Each row below holds a small network's activations on one input, seen along a few directions.
Each table varies a few parts of the input and shows all the possible inputs, shuffled.
A made-up example of a description, with smaller parts first: ring(8) and (point or (values(2) and line(4)) or ring(11)).
Shared parts are said once, and a part with two or three values counts as separate values.

Other details of the inputs shift rows strongly along two fixed directions, in all tables alike. That doesn't count.

Table:
R1: [ -6  26 -12 -24 -28  12  -1  -3  22  -4  22 -12  29]
R2: [-13  -1   3  -4 -16   7  -4  -4 -10   5   8  -5   6]
R3: [-18 -17   2   2  -8   8   0  -6 -25   5   2   3   7]
R4: [ 11  -1   3   9  17  -7   5   3   5  -5 -11   7  -6]
R5: [ 4 -7  0 10  8 -1 -1  0 -2  0 -7  6 -6]
R6: [  9  12  -4 -11   0  -6  -6   8  23  -3   6  -4   3]
R7: [-10 -14  -1   8  -6   6  -1  -5 -12   2   2   3   4]
R8: [ -6  -2   2  -3 -10   2  -5  -3  -8   5   1  -3   5]
R9: [-14  -2  -4  -8 -14  12  -5  -1  -3   4  14  -3  11]
R10: [ -2  14  -7 -19 -10   8   0   2  14  -1  15  -4  15]
R11: [ 6  5  6  6  3 -7  2  3  9 -3 -2 -1 -3]
R12: [ 7 -3  6  5 19 -7  3  7  3 -2 -9  6 -8]
R13: [-14  -3  -1  -7 -11  12  -1  -3  -8   2   9  -2  11]
R14: [ -8  -4   5   8 -10   5   0  -6 -11   2   1  -1   0]
R15: [ 16   3   3   3  16 -11  -3   7  10   1  -9   6 -15]
R16: [ 10   1   6  10  14 -10   5   1   3  -4 -13   5  -7]
R17: [  9  -4   4   5  19  -6   1   5  -3   0 -14   8  -8]
R18: [ 20  37  -4 -23   8 -12   2  15  50 -11   7  -9  10]
R19: [ 9 14 -3 -4 -2 -3 -2  7 27 -6  8 -5  3]
R20: [ -7 -10  -3   5  -6   7  -1  -6  -9   4   2   5   2]
R21: [ 4 -7  0  4 10 -3 -2  2 -4  4 -6  8 -8]
R22: [ 10  -4   2  12  16  -4   3   2   2   0  -8  10 -13]
R23: [ 9  4 -2  4  3 -3 -2  2  9 -1 -2  3 -6]
R24: [  9   0   9  14  18  -7   6   1  -1  -3 -15   7 -13]
R25: [ -8  -3   3   5  -7   6   5  -8 -14   3   1   3   2]
R26: [ 10  -5   4   7  13  -9  -5   5   0   2 -11   6 -14]
R27: [-10 -11 -11  -5  -7   3   1  -7 -19  -1  -1 -13   2]
R28: [-14  -3   4  -3 -16   4  -3  -2  -9   4   9  -6   8]
R29: [ 0 -1  9  4 10 -3  3  1 -7  1 -9  4 -7]
R30: [-7 -1  1 -4 -9  2 -5  3  2  3  9 -4  3]
R31: [ -6  -6  -2   4  -5   8   3  -6 -12   2   1   5   6]
R32: [-4  1 -4 -9 -5  6  0 -1 -2  3  5  1 10]
R33: [ 2  0  7  3  9 -4  4  0 -7  3 -7  6 -8]
R34: [ 0 -9  5  6 11 -4 -1  5 -2  2 -3  5 -7]
R35: [ 17  19   0  -4   4 -11   0   6  27  -7  -1  -4   2]
R36: [-20 -19  -9  -1 -13   9   5 -12 -35   4   5  -9  -1]
R37: [ -7   8  -5  -8 -23   8  -4  -5   3   0  11  -8  16]
R38: [ 21  36  -9 -19   6  -5   3  14  55 -15  11  -7  14]
R39: [  9  -5   3   6  17  -6   1   4   1   3  -8   9 -15]
R40: [-13  -1  -2  -7 -17  10  -7  -2  -3   4  13  -5   7]
R41: [ -7  18 -27 -33 -27   8   0  -4  15  -6  23 -25  24]
R42: [ -8  -4   5   0  -9   2  -1  -5 -13   6   2   1  -2]
R43: [  9   3   9  10  15  -9   7   3   5  -4 -11   4  -8]
R44: [ -8  -8   2   1  -7   4  -4  -3 -11   7   5   2  -4]
R45: [  7  -7   5  14  16  -6   2   4   4  -2  -8   7 -11]
R46: [  7  -2   8   5  17 -11   3   4  -3   0 -14   6  -9]
R47: [-16 -12   3   8 -12  10   1 -11 -25   4  -2   2   7]
R48: [ -8  -7   5   1  -8  -1  -3  -3 -12   5   1  -1   2]
R49: [ 8  6  3 -2  3 -7 -2  2  5  3 -4  1 -5]
R50: [-12   1  -5  -5 -16  14   3  -6  -5   1  13   0  14]
R51: [  0  17 -12 -22 -13   4  -6   6  28  -3  19  -9  20]
R52: [  9  -5   4  13  16  -3   1   3   2  -2  -9   8 -13]
R53: [  3  -2   5   2   9  -5   3   0  -7   3 -10   6  -6]
R54: [18 16 -5 -4  5 -6 -4  7 28 -6  0 -2 -1]
R55: [-18  -7 -12 -10 -17   6   3  -5 -13  -3  12 -19  10]
R56: [  9  12  -7 -12   3  -2  -5   8  23  -2   5  -2   6]
R57: [-15 -15   0   7 -10  12   1  -9 -24   3   0   4   8]
R58: [  7   0 -11  -8   8 -11   4   2   4  -8  -5 -13  -4]
R59: [ -6  -1  -1   3 -10   7  -3  -3   0   1   7  -2   2]
R60: [-14 -14   2  10 -14  10  -2  -9 -22   7   6   4  -2]
R61: [  5  -1   7  10   3  -4   3  -3  -5   1  -7   5 -10]
R62: [  2  -2   6   3   9  -5   1   1  -7   2 -11   4  -5]
R63: [ 12  -6   5  15  15 -11   0   3   2  -2 -12   7 -15]
R64: [  8  -3   6  11  18  -2   5   2   1  -4 -11   8 -10]
R65: [  9  -5  -3   3  20 -10   6   2  -4  -7 -14  -7 -19]
R66: [-10  -9   3   7 -14   6  -1 -10 -20   5   1   1   2]
Description of these inputs: ring(6) and (point or (values(2) and ring(5))).
The inputs of R46 and R18 match in every part but the ring(6) part. If R35 is changed in the same way as R46 into R18, which row does it become? -> R11
The inputs of R47 and R16 match in every part but the ring(6) part. If R54 is changed in the same way as R47 into R16, which row does it become? -> R63
Change only the ring(5) part in R28. List by row number the other rows that result. -> R12, R18, R30, R34
Change only the values(2) part in R19. List by row number the other rows that result. -> R30
Change only the values(2) part in R5. List by row number the other rows that result. -> R56
List by row number the other rows that have the ring(6) part in common with R50. -> R10, R22, R25, R33, R36, R39, R42, R44, R60, R61

Table:
R67: [  3  13 -11 -12 -12   6 -13   9  38  -1  24  -3  12]
R68: [-10 -17 -19  -2  -9   4   0 -10 -23  -2  -3 -15  -2]
R69: [  0 -23   4  30   7   5  -3  -5 -14   4 -12  15 -17]
R70: [ -1  18 -16 -23 -13  17  -3   2  24   0  23   5  25]
R71: [ 15  23  17   2  17 -14  14   3  10  -8 -19  -1  -3]
R72: [ -3 -26  17  21  18  -1  -7   7 -16  12  -9  22 -13]
R73: [-11 -32   3   6  19   3   0   3 -26   7  -7  10 -13]
R74: [ 17  14  26  19  27 -17  12   2   6  -5 -28  12 -12]
R75: [-17 -27  23  20  -3   3 -11   1 -31  17  -6  17  -7]
R76: [-17  28  -8 -43 -40  10 -13   6  24   5  37 -24  34]
R77: [-18 -20   0   2  -1  14  -6   4 -12   9  11  10   5]
R78: [ -3 -25  -3  22  14   1  15  -9 -26  -7 -13   4 -12]
R79: [-11  25 -12 -35 -39   5 -13   3  28   0  35 -27  22]
R80: [ 34  17 -10 -13  38 -12   6  15  35  -7 -12  12 -11]
R81: [-36 -27 -16  -8 -32  26  -9 -11 -29   6  27 -12  16]
R82: [ 20  -1  15  14  24 -23  -9  10  12   3 -15   6 -31]
R83: [ 22   9  13   1  24 -19   2   5   2   7 -21  12 -22]
R84: [-25 -29  12  18 -23  11 -15  -8 -33  14   8   7  -2]
R85: [-19  -3  -1 -20 -16   1  -8   2 -16   8  12 -13   7]
R86: [-11 -10 -11 -21   0  -1  -3   5  -8   3   5 -12   7]
R87: [-23 -32 -11  12 -13  19   1 -16 -38   3   2  -3  -3]
R88: [ 2 -8  6  8  6  8 -3  0 -5 10 -2 23  0]
R89: [ 22   9  16   7  23 -17  -2   5   6   9 -19  19 -19]
R90: [ 18   1   0   5  40 -18  19   3  -3 -15 -32   0 -10]
R91: [ 28  26  -8 -22  15 -24  -6  18  41  -9   1 -18 -15]
R92: [ 7  0 12 23 -2 -4  4 -4 -1 -3 -5  8 -3]
R93: [-33 -22   0   8 -31  10   8 -21 -54   4   4 -14   6]
R94: [ -5  -8   4  15 -17   8  -9  -7 -11   5   3   4  -1]
R95: [ 15  10   4   8   1  -9  -5   0  14  -1  -7  -2 -13]
R96: [ 11 -25   0  33  28  -3   3  -1 -13  -1 -22  16 -31]
R97: [-12  -9  -1   5   6  13  15  -8 -20  -8  -6   3  11]
R98: [ -2 -24  -5  16  15 -11  15 -10 -33  -7 -21  -6 -15]
R99: [ 31  38   0  -8  11 -22  10   8  44 -16  -5 -13  -6]
R100: [ 16   9  -7  -4   5 -13   0   2   6  -5  -8 -15 -16]
R101: [ -5   2  -2 -15  -9   1  -1  -4 -18   9   1  -2   2]
R102: [  2  33 -16 -28 -34   5  -7  -1  30  -4  25 -26  18]
R103: [-12  -8   4  12   5  16  12  -6 -16  -6  -4  12  11]
R104: [ 30  27 -13   0  22  -8  11  11  51 -21   1   1   0]
R105: [ 35  20   1  15  29 -15   9  11  45 -15 -11  10 -11]
R106: [ 3 18  5  3  3  8  8  2 24 -9  1 10 20]
R107: [-13  -7  16   2  -8  -1 -11   2 -15  16   3   5  -1]
R108: [ -7 -13 -11 -11   3   1   3  -6 -24   6  -7   1   1]
R109: [ 24  17 -13 -11  18  -7  -6  18  51 -10  10  -1  -6]
R110: [ -3  12 -28 -36 -17   1  -8   5  25  -8  23 -29  18]
R111: [-16  38 -13 -40 -38  13   7  -5  17 -10  26 -29  43]
R112: [-15   9   1  -2 -34   7   2 -11  -1   1  17 -11  18]
R113: [ 10 -15  22  24  17  -7  -3   1 -19  13 -22  30 -19]
R114: [-39  -4  13   5 -44  29   1 -18 -32   6  17   3  37]
The inputs of R114 and R84 match in every part but one. If R103 is changed in the same way as R114 into R84, which row does it become? -> R109
What is each input in this table made of? -> ring(6) and ring(8)
Change only the ring(8) part in R98. List by row number the other rows that result. -> R78, R92, R93, R99, R104, R105, R112
Change only the ring(6) part in R101. List by row number the other rows that result. -> R85, R91, R93, R100, R111
Start at R87 and move only the ring(8) part, one step at a time. The first step leads to R96. Which rows follow, in order? -> R69, R94, R95, R102, R100, R68

Table:
R115: [-18 -18   5  -1 -21   4  -6  -8 -43  12   8 -13 -19]
R116: [-19 -18  12  26 -24  14  -9 -14 -22  13   7  15   0]
R117: [ -5  15 -11 -38 -11  -9 -10  13  25   2  17 -24  12]
R118: [-19  -6  -4  -4  -8  12  12 -16 -39  -2  -6   2  22]
R119: [  3  -3  34  23  19  -8  -6   8  -1   8 -16  23 -13]
R120: [  8  -8  25  26  25  -5   4   6 -12  16 -18  39 -18]
R121: [-19  13 -22 -10 -35  18  11 -19  -1 -10  18 -23  26]
R122: [  3  30  -6 -17 -19  23 -10   8  49   2  32   8  31]
R123: [  4  -7  18  19  33 -15  24  -3 -22  -6 -28   3 -17]
R124: [-10 -21   1 -10   9   0 -11   2 -29  13 -10   6 -17]
R125: [ 26  -5  21  34  34  -8 -10  15  20  -3 -19  26 -24]
R126: [-15  19 -10 -16 -39  15   2 -15  -7  -7   6 -26  32]
R127: [-20  -6 -30 -28 -35  10 -14   4   7  -2  36 -27  24]
R128: [ 32  29 -14  -5  27 -12  20  13  49 -30  -4  -9  -2]
R129: [-20 -31 -12   5 -16   2  -9 -11 -35  13   6 -13 -16]
R130: [ -6 -43  -6   6  16  -2  -9  -2 -31  11 -12   6 -20]
R131: [ 40  32  14   3  11 -29   0  12  45  -6  -8  10  -5]
R132: [ 35  29 -16 -13  32 -10  21   8  46 -24  -7  -1   4]
The inputs of R115 and R117 match in every part but one. If R131 is changed in the same way as R115 into R117, which row does it become? -> R119
What is each input in this table made of? -> values(3) and ring(6)
Change only the ring(6) part in R126. List by row number the other rows that result. -> R118, R121, R123, R128, R132
Change only the values(3) part in R122. List by row number the other rows that result. -> R130, R132

Table:
R133: [-23 -15   6   6 -13  12   7 -13 -34   7  -3   5  13]
R134: [ 36  37  -9 -17  26 -12   9  14  52 -17  -5   1   4]
R135: [ 3 16  5 -2 -8 -2  6 -2  7 -3  2 -4  6]
R136: [-15 -18  -2   8 -17   8 -10  -7 -16   7   8   2  -2]
R137: [ -8  13   0 -15 -25   3 -10   1  10   7  21  -8  12]
R138: [-11   9 -13 -13 -14  17   6  -5   9  -7  17  -7  23]
R139: [-10  19   2 -16 -19   8   3  -2   7  -4  12  -9  23]
R140: [ 30  -9  18  28  39 -25  -4   9   1   4 -32  17 -45]
R141: [ -9   1 -11 -11 -20  11 -10   2  15  -2  24  -9  16]
R142: [ 25 -17  10  24  52 -18   3  13   3   0 -29  22 -40]
R143: [ -6  12 -10  -8 -24  10   1  -8  12  -8  15 -11  20]
R144: [-16 -27 -13  -6  -2  -6   4  -9 -45   2  -8 -22 -13]
R145: [ -9 -24  14  32   1   1   7 -14 -44   7 -20  10 -16]
R146: [-17 -15  -3  11 -12  13   6 -10 -19  -4   4  -2  10]
R147: [ -6 -23   3   8   9   4  -4  -1 -24  10  -7  14 -11]
R148: [ 3  9  7 -8  2 -6 -8 10 12  5  4  0  1]
R149: [ 32  32  -3 -22  23 -17  -6  21  54  -5  -3   2  -1]
What is each input in this table made of? -> point or (values(2) and ring(8))
Change only the ring(8) part in R143. List by row number the other rows that result. -> R133, R134, R135, R138, R139, R145, R146

Table:
R150: [ -1  17  -1 -12  -7   7   5  -1   7   0   8   2  14]
R151: [ 8 -6  0  7 15 -6 -4 12 11 -2 -3  2 -9]
R152: [-12   9  -2 -14 -19  10   0  -4   0   0  12  -3  28]
R153: [-12 -17 -10  -1  -7  -5   6 -11 -37  -5  -7 -20 -11]
R154: [  7  -2   8  15   4  -8   4  -4  -6  -2 -12   3  -5]
R155: [  7  -4  10  10  11 -15  -5   6   6   0  -9   0 -16]
R156: [-4 -8  5 -4 -1 -1 -8  2 -9  8  0  4  2]
R157: [ -7  12  -6  -7 -27  11  -1 -10   2   0  10  -8  19]
R158: [ -3  14  -1 -14 -19   4  -7   2  19   0  19 -14   7]
R159: [  6  -9  -2   9  11   1  -3   3  -4   4  -2  10 -15]
R160: [-16 -10   9  12 -15   6   3  -9 -20   0  -1  -3   6]
R161: [-17 -13   2  12  -6  15   5  -8 -18  -1   6   4   5]
R162: [ 7  6  6 -7 11 -9 -5 13 16  1 -2  1 -3]
R163: [ 4  1  3 -5  7 -3 -3  5 -1  9 -1  7 -8]
R164: [  9 -11 -19  -3  24 -13  10   0  -3 -10 -13 -12 -16]
R165: [  6  -6  -1  13  10   2   4  -4  -3  -2 -12  11  -5]
R166: [  6   2  12   7  19  -8   6   6   2  -4 -14   7  -3]
R167: [-12  -5   4  10 -15   8   5 -13 -22   4   1   3   1]
R168: [ 10  19  -7  -6   4  -1   4   9  34 -13   7  -5  14]
R169: [ 14   3   2   6   6 -10  -6   3   6   5  -9   1 -13]
R170: [  8  11 -13 -14  -6   1  -9   8  29  -4  14  -5  11]
R171: [ -6   8 -10  -6 -15  16   5  -5   5  -3  14   1  14]
R172: [  7   2   3   2   0  -6  -3   0   4   4  -1   2 -14]
R173: [  6  18  -7 -22  -5  -2  -8   6  24   4   8   0  10]
R174: [ 13   0   5   6   7 -14  -6   4   8   1  -7   0 -11]
R175: [ -2 -11  -6   3  -2   6  -8  -2  -5   5   1   6  -3]
R176: [  6   4  13   6  20  -6   9   3   2  -3 -11   9  -7]
R177: [-14 -21   2   9  -2   9  -4  -2 -16   5   5   5  -8]
R178: [-11   4 -10  -7 -20  14   0  -6   6  -5  15  -3  25]
R179: [ 6 17  4  0 -1 -2  5  0 16 -7  3 -6  2]
R180: [  6   2   9  -1  17  -7  -3  10   6   4  -3   5 -11]
R181: [-26 -27  -8 -12  -9   9   7 -12 -51   5  -3 -17   3]
R182: [  5   0   6   6  11  -2   5  -2  -8   3 -16  12  -2]
What is each input in this table made of? -> values(3) and (point or (values(2) and ring(5)))
The inputs of R160 and R168 match in every part but the values(3) part. If R154 is changed in the same way as R160 into R168, which row does it become? -> R178
Change only the values(3) part in R179. List by row number the other rows that result. -> R161, R176
Change only the ring(5) part in R152. List by row number the other rows that result. -> R150, R166, R176, R182
Change only the values(2) part in R179. List by row number the other rows that result. -> R158
Change only the values(2) part in R168. List by row number the other rows that result. -> R151
